data =
3  5  3  3  4  5  4  4  3  3
2  6  1  1  4  5  5  4  2  3
5  1  6  6  3  2  3  3  5  5
2  6  2  1  4  6  5  5  2  3
5  3  5  5  4  3  3  4  4  4
6  0  7  7  3  2  3  3  5  5
4  4  3  4  4  3  3  4  4  4
5  2  5  6  4  2  3  3  5  4
2  6  1  2  4  4  4  4  3  3
5  2  5  6  4  3  3  3  5  4
Rows and columns are numbered from 0.
Give the entry at row 0, column 1.
Answer: 5
The entry just right of the smallest entry: 7
The entry at row 1, column 1 -> 6
Give the entry in the bottom-left corner.
Answer: 5
The entry in the bottom-right corner is 4
Give the entry at row 0, column 0.
Answer: 3
Give the entry in row 2 and column 0.
Answer: 5
The entry in row 1 and column 0 -> 2
Give the bottom entry of the column that holds the smallest entry.
Answer: 2
The minimum: 0
The entry in row 0 and column 2 -> 3
The entry in the top-right corner: 3
The entry at row 1, column 2: 1
Give the entry in row 2 and column 1.
Answer: 1

X =
[[ -17.930   74.951 -216.027  -30.519]
 [-142.148 -165.136 -104.417  -30.407]
 [-133.781 -162.520  -94.881  -29.626]
 [-129.288 -102.452  -40.602  -41.716]
 [-124.339 -166.080  -18.478  -71.889]
 [-100.709 -183.486   17.071  -60.876]
 [ -70.792 -199.543   23.378  -94.370]
 [ -83.666 -155.793   44.234  -74.109]
 [ -38.402 -164.538   95.282  -98.520]
 [ -59.989 -140.061  115.292 -110.051]
 [ -15.030 -109.520  154.593 -160.169]
 [   9.860  -76.819  148.104 -105.473]]
Counting starts at 0.
The entry directly above the largest entry is 115.292
What is the top entry of the column that holds the smallest entry? -216.027
What is the entry directly above 23.378? 17.071
The top-right entry is -30.519
The entry in row 2 and column 2 -> -94.881
What is the entry at row 1, column 0? -142.148
The entry in the bottom-right corner -> -105.473
What is the entry just left of -74.109? 44.234
The entry directly below the smallest entry -> -104.417
What is the entry at row 0, column 0? -17.930
The entry just right of 115.292 -> -110.051
What is the entry directly below the largest entry? 148.104
What is the entry just right of 17.071? -60.876
The entry directly below -155.793: -164.538
The entry at row 2, column 0 is -133.781
What is the entry just right of the largest entry? -160.169
The entry in the bottom-left corner: 9.860
The entry directly below -129.288 -> -124.339
What is the entry just left of -40.602? -102.452
The entry just right of 95.282: -98.520
The entry in row 2 and column 1 -> -162.520
The entry directly below -102.452: -166.080
The entry in row 1 and column 1: -165.136
The entry just right of -83.666 is -155.793
What is the entry just left of -199.543? -70.792
What is the entry directly below -40.602? -18.478

Questions about the matrix below. Indices start at 0.
1) Read off the entry at row 0, column 1.
2) Read off the entry just right of 701.
3) Read off the entry just left of 689.
4) Read off the entry in row 0 and column 2.
5) Read off the top entry of the column that holds the largest entry.
6) Read off the entry in the bottom-left corner.
64,647,451,701,285,371,909,147,689,86
290,697,299,458,343,462,983,120,709,85
1) 647
2) 285
3) 147
4) 451
5) 909
6) 290

Questions about the array below. Indices start at 0.
1) Give the entry just left of -0.169.
2) Give the entry at row 1, column 0.
3) Give the entry directly above 0.144.
4) Give the entry just right of -0.021.
5) Give the top-left entry.
6) Give the entry at row 0, column 1.
7) Give the entry directly above -0.169.
8) Give the entry at row 1, column 1.
0.000,-0.181,-0.094,-0.006,0.041,0.164,0.200,-0.146
-0.054,-0.141,0.086,-0.169,-0.168,-0.020,0.168,0.106
-0.013,-0.074,-0.135,0.035,0.055,0.057,-0.022,-0.182
-0.021,-0.209,-0.084,-0.047,0.002,0.144,0.217,-0.124
1) 0.086
2) -0.054
3) 0.057
4) -0.209
5) 0.000
6) -0.181
7) -0.006
8) -0.141
